These are the activations of a small neural network, seen along a few directions. Each row is one input.
In each table, some parts of the input vary, and every possible input appears once, in random order.
A made-up example of a description, with smaller parts first: one of 3 separate values, together with either a single point or one of 9 places along a line or (one of 5 places around a ring, together with one of 6 places along a line).
Shared parts are said once, and a part with two or three values counts as separate values.
In the rows, zero is written as 128.

Other details of the inputs shift rows strongly along three fixed directions, in all tables alike. That doesn't count.

Rows:
row 1: [186 182 115 110  52 148  68 191  60  52 157  56  95]
row 2: [127 126 123 128  60  97  30 191  63 150 108  96 123]
row 3: [143 138 146 180  40 124 186  91 186 184 215 187 105]
row 4: [170 157 157 199  51 111 215  50 160 175 114 130  97]
row 5: [102  83 195 154 237 124 162 122  80  88 178 101 186]
row 6: [127 113 164 164  15 136 177  65 197 156 156 136 149]
row 7: [111 154 143 137  35  92 204  69 154 167 221 175  95]
row 8: [130 112  22  68 153 173 149  89 127 137  49 208 142]
row 9: [168 147  88 168 100 119  20 168 105 137 170  74 149]
row 10: [137 145  77 138 178 148 117 136 124 108  54 120  88]
row 11: [ 83 147  81  42 159 174 113  84 189  82  59 189 150]
row 12: [177 184 105 160 123 111  30 159 112 146 149  44 130]
row 13: [111 146 122 143  88 132  31 160 136 102 111  33  87]
row 14: [119  41 163 136 210 140 175 140  68 133 186 100 201]
row 15: [114  67 169 127 222 102 185 135  76 103 190  92 194]
row 16: [121 211  49  95 207 181 136 105 174 131  76 179 173]
row 17: [ 91  26 188  92 187 105 182 142 116  77 158  79 160]
row 18: [144 122  72 138  79  79  51 142  60 102 119  64  76]
row 19: [145  65 201 138 245 124 178 173 138 142 187 110 102]
row 20: [ 94  59 206 129 234 127 162 151 101  97 202 136 104]
row 21: [111 167 152 143  82  89  21 175  76 103  99  98  95]
row 22: [135 146 186 156  36 130 186  54 205 167 131 107 129]
row 23: [111 187  56  72 200 183 135 127 195 139  99 217  91]
row 24: [121 127  84 116 165 135  96 108 102  84  69 144 100]
row 25: [113 126 134 149  25 129 194  75 144 195 219 181 105]
row 26: [105 168  81  39 153 118 137 136 144 125  38 222 162]
row 27: [160 125  32  98 170 166 141 108 169 130  45 214 139]
row 28: [117  88  96 106  53 129  23 153 102 120 140  53 122]
row 29: [152 163 139 101 164 123  92 175 143 143  46 139 133]
row 30: [140 153 188 185  22 102 185 106 161 179 124 178 151]
row 31: [103  91 232 159 221 119 189 190 103 113  96 105 136]
Description of these inputs: either a single point or (one of 5 separate values, together with one of 6 places around a ring).
Change only the choice among 5 separate values in row 25. List by row number the other rows that result.
> row 2, row 8, row 14, row 28
Start at row 13 and move only the place on the ring of 6, one step at a time. The first step leads to row 22. Which rows follow, in order?
> row 6, row 28, row 17, row 11

Rows:
row 32: [135 128 155 140 134 133 174 116 155 126 146 128 119]
row 33: [138 104  83  94 167 149 108 149 137 127 130 151 137]
row 34: [128 141 108 101 165 132 121 126 144 114 101 145 103]
row 35: [130 119 163 163 141 118 138 147  85 117 179  91 116]
row 36: [133 139 102 108 153 114  90 155 136 128  87 130 112]
row 37: [137 168  74 128  34 118  75  91 116 121 110  89 129]
row 38: [134 123  82  95 140 156 104 141 140 115 124 154 120]
row 39: [135 146 103 116 148 132 136 121 151 144 132 137 117]
row 40: [125  99 150 133 116 126 171 124 128 151 134 145 131]
row 41: [128 125 100 119 107 125 135 101 138 148 134 167 117]
row 42: [104 110 163 143 153 132 162 120 138 120 107 147 134]
row 43: [133 127  96  90 197 129 116 137 144 125  97 149 122]
row 44: [144 108 188 155 130 114 132 159 120 115 144  77 110]
row 45: [115 161 106 131 118 153 129  99 153 135 128 150 121]
row 46: [127 148 127 114 145 138 134 143 115 121  98 146 133]
row 47: [121 171 103 145  78 127  74 105 136 132 120 126  98]
row 48: [109  95 171 138 126 102 125 130  97 106 169  88 120]
row 49: [118 130 102 106 130 126  56 159  99 102 154  83 111]
row 50: [112 115 154 118 117 118 107 152 104 111 131  91 126]
row 51: [136 144 118 166  28 114 126  98 126 167 188 121  97]
row 52: [126 169 131 163  49 121 110 104 143 166 120 122 121]
row 53: [149 110 175 164 131 107 127 161  93 131 159  89 144]
row 54: [112 116 159 156 130 119 159 111 141 145 119 143 141]
row 55: [129 113 106 127 168 153 148 100 133 114  79 129 159]
row 56: [101 119 133  95 142 126 141 125 132 107 106 150 141]
row 57: [146 129 112 168  31 120 143  81 115 139 135 105 116]
row 58: [131 152 148 145 100 120 173 111 126 157 126 149 143]
row 59: [120 125 167 141 128 114 176 119 143 125 114 137 110]
row 60: [118  98 146 134 122 127 171 105 126 127 150 153 111]
row 61: [133 110 125 103 141 119  63 173 109 112 132  87 147]
row 62: [135 134 121 117  87 146 142 116 149 133 121 163 124]
row 63: [140 121 145 136 149 128 174 118 158 142 146 133 136]
row 64: [119 126 141 155 125 120 136 101 137 146 138 133 131]
row 65: [123 135 119  87 129 142 109 136 140 107 111 136 149]
row 66: [141 155 127 120 128 142 135 133 130 120 111 152 144]
row 67: [128 144 143 119 130 132 153 129 147 130  98 135 111]
row 68: [111 125 170 149 125 139 166 114 139 135 114 133 133]
row 69: [130 116 159 126 158 123 174 133 142 144 111 130 131]
row 70: [145 135 107 137 136 135 156 104 107 116  99 124 154]
row 71: [120 147 120 147 118 140 147  93 152 156 146 145 135]
row 72: [141 136  96 126 166 124  69 171  87 123 148  99 123]
row 73: [133 195  99 143  47 110  74 127 114 130 109 133 100]
row 74: [154 113 104 131 156 121  87 151 100 100  94  61 115]
row 75: [104 100 153 113 144 111 163 121 129 127 126 142 155]
row 76: [125 108 142 138 174 146 159 119 152 137 139 141 159]
row 77: [125 130  96  92 141 137 107 129 143 124 137 135 155]
row 78: [132 130 135 140 146 113  97 150  87 107 141 107 111]
row 79: [120  93 147 138 117 114 169 120 128 144 134 155 128]
row 80: [122 134  97 112 111 151 150 105 144 135 142 168 111]
row 81: [114 128 100  91 143 121 106 118 130 125 125 142 140]
row 82: [139 114 166 159 146 123 136 153  96 110 171  96 132]
row 83: [147 133 155 140 117 120 150 128 151 145 129 120 130]
row 84: [115  93 173 132 129 106 132 149 101 129 149  86 144]
row 85: [126 130  99 100 116 143 101 147 124 124  99 145 108]
row 86: [131 143 120 131 140 118 142 113 120 139 132 154 137]
row 87: [116 103  99  88 168 142 119 150 128 107  88 170 119]
row 88: [126 132 124 120 160 119 144 137 120 131 104 160 147]
row 89: [146  85 158 154 104 111 104 164 101 134 165  86 120]
row 90: [114 105 147 109 151 139 161 122 137 108 154 131 153]
row 91: [136 103 168 163 136 121 104 154 118 133 142  85 141]
row 92: [126 145  97 114 152 159  95 132 151 115 111 141 133]
row 93: [150 128 108 131 163 124  70 176  96 118 147  96 136]
row 94: [128 134 121 115 165 139 142 132 141 120 132 128 107]
row 95: [121 167  82 111  74 124  88 108 135 144 153 125 126]
row 96: [128 155 133 135 102 150 132 108 161 133 105 150 138]
What do these inputs look like to the network?
> one of 5 separate values, together with either a single point or (one of 2 separate values, together with one of 6 places around a ring)
Changing only the choice among 5 separate values turns row 37 into row 57. The same change can be made to row 90. Which row results?
> row 38
Change only the choice among 2 separate values in row 89. List by row number the other rows that result.
> row 62
Which other rows agree with row 43 in the choice among 5 separate values? List them by row number.
> row 32, row 34, row 36, row 39, row 44, row 59, row 63, row 67, row 69, row 74, row 83, row 94
Start at row 91 and move only the place on the ring of 6, one step at a time. The first step leads to row 76. Which rows follow, in order?
> row 71, row 64, row 54, row 52
Change only the place on the ring of 6 in row 79. List by row number the other rows that result.
> row 33, row 40, row 41, row 51, row 89
Change only the choice among 2 separate values in row 53. List by row number the other rows that result.
> row 66
Change only the choice among 5 separate values in row 60. List by row number the other rows that result.
> row 34, row 47, row 48, row 78

Rows:
row 97: [115 104 173 139 131 125 182 102 140 128 129 119 145]
row 98: [120 104 123 102 155 136 127 130 143 117 127 130 137]
row 99: [131 132  99 106 166 132 107 153 138 131 115 152 112]
row 100: [118 116 100  87 150 147 104 134 138 110 124 132 124]
row 101: [120 111  86  96 148 144 107 131 117 114 124 142 134]
row 102: [136 129 101 124 143 136  95 139 117 120 152 105 116]
row 103: [109  94 164 128 127 123 186 119 130 132 153 148 117]
row 104: [122 187 104 127  69 127 118  99 132 143 140 156 148]
row 105: [122 180 119 128  73 124 122 102 134 138 151 134 147]
row 106: [125 110 138 131 191 143 197 105 135 132 113 160 162]
row 107: [120 117 140 129 129 119  97 144 119 120 109 106 120]
row 108: [140 133 107 136 128 126 102 132 125 130 149 107 123]
row 109: [131 115 119 138 144 133 130 129 113 128 158 122 123]
row 110: [128 129 107 105 176 144 118 139 154 129 115 158 124]
row 111: [126 130 118 119 150 141 116 136 141 128 138 140 108]
row 112: [124 157 152 164  28 101 126 112 121 135 130 109  92]
row 113: [116  95 159 143 141 124 188 101 119 129 127 135 158]
row 114: [140 169  81 117  98 134 131 100 151 151 120 178 120]
row 115: [138 135 112 113 164 144  99 156 147 134 100 141 132]
row 116: [127 114 107 127 111 121  99 130 112 126 140 117 131]
row 117: [117 143 137 109 147 120 109 159 116 122 132 138 131]
row 118: [140 129 126 138 149 119 119 141 106 128 118 117 122]
row 119: [116  95 171 137 146 129 200 104 124 109 129 121 153]
row 120: [141 138 128 137 126 123 110 154 132 146 120 129 117]
row 121: [138 183 110 149  68 132 139  85 145 136 122 130 121]
row 122: [115 109 128 114 130 132 107 140 127 118 139 125 111]
row 123: [124 117 122 101 150 143 117 144 148 129  95 149 144]
row 124: [134 135 135 139 144 129 121 128 135 128 122 105 124]
row 125: [121 123 123 103 152 140 119 134 134  99  95 119 132]
row 126: [129 140 127 130 153 133 115 135 139 131 104 131 120]
row 127: [121 104 121 118 128 132 124 126 116 115 152 111 130]
row 128: [126 103 208 179 136 107 193 133 112 126 153 104 110]
row 129: [123 112 118 113 127 115  93 157 118 124 127 123 108]
row 130: [138 128 112 129 132 127 113 138 110 129 149 127 105]
row 131: [119 109 144 118 175 140 194 121 146 135 141 172 121]
row 132: [123 160 105 129  72 134 144  84 137 128 103 153 135]
row 133: [122 164 116 132  59 114 118 108 138 146 102 142 109]
row 134: [116 132 123 116  99 141 209  60 172 146 133 182 159]
row 135: [133 126 169 169 122 113 111 150 111 117 139  81  99]
row 136: [130 112 119 100 153 142 105 148 141 120 104 122 147]
row 137: [145 166 105 152  72 132 130 100 145 162 129 146 138]
row 138: [131 119 124 116 123 122  97 161 123 133 107 125 124]
row 139: [139 136 117 141 141 125 104 133 115 125 124  96 129]
row 140: [134 113 130 130 114 126 115 135 122 130 130 104 148]
row 141: [145 132 104 120 156 141 105 145 132 131 117 119 146]
row 142: [110  85 169 127 152 127 177 121 143 128 142 144 138]
row 143: [144 131 128 132 142 135 103 148 140 133 126 107 131]
row 144: [128 148  86 102  91 131 130 100 144 140 113 175 128]
row 145: [134 153 106 110 157 148 117 128 148 111  94 132 123]
row 146: [150 161 115 146  80 124 127 116 135 158 126 143 126]
row 147: [134 107 153 153 135 121 108 148 112 120 179  75 102]
row 148: [130 106 101 100 164 143 115 143 124 123  99 142 162]
row 149: [124 110 126 123 143 124 115 132 111 114 116 100 143]
row 150: [130 122 128 125 119 118 111 141  98 106 108 112 118]
row 151: [138 154 146 174  53 112 129  99 146 152 175 103 104]
row 152: [109 129 169 114 160 136 184 113 147 124 148 149 165]
row 153: [131  98 158 152 117  99 112 148  81 120 136  82 120]
row 154: [127 142 132 120 130 115 102 151  97 121 144 125 137]
row 155: [104 128 165 105 179 142 185 120 151 126 130 177 164]
row 156: [134 164  82 126 100 140 141  87 156 152 127 174 134]
row 157: [128  99 149 149  87 105 116 137  88 124 173  93 102]
row 158: [139  99 156 150 101 106 117 150  96 134 143  96 130]
row 159: [142 139 125 139 135 121 112 143 103 114 116 112 110]
row 160: [118 136 114 102 140 139 104 137 137 106  82 138 122]
row 161: [134 138 123 134 145 118  95 156 116 130 109 114 106]
row 162: [131 108 187 189 120 112 182 114 102 125 162  94 129]
What do these inputs look like to the network?
> one of 6 places around a ring, together with either a single point or (one of 2 separate values, together with one of 5 places along a line)
Changing only the place on the ring of 6 turns row 100 into row 127. The same change can be made to row 97. Which row results?
> row 149
Changing only the place on the ring of 6 turns row 134 into row 144. The same change can be made to row 141. Which row results?
> row 146
Change only the choice among 2 separate values in row 150. List by row number the other rows that result.
> row 159
Change only the choice among 2 separate values in row 118. List by row number the other rows that result.
> row 153
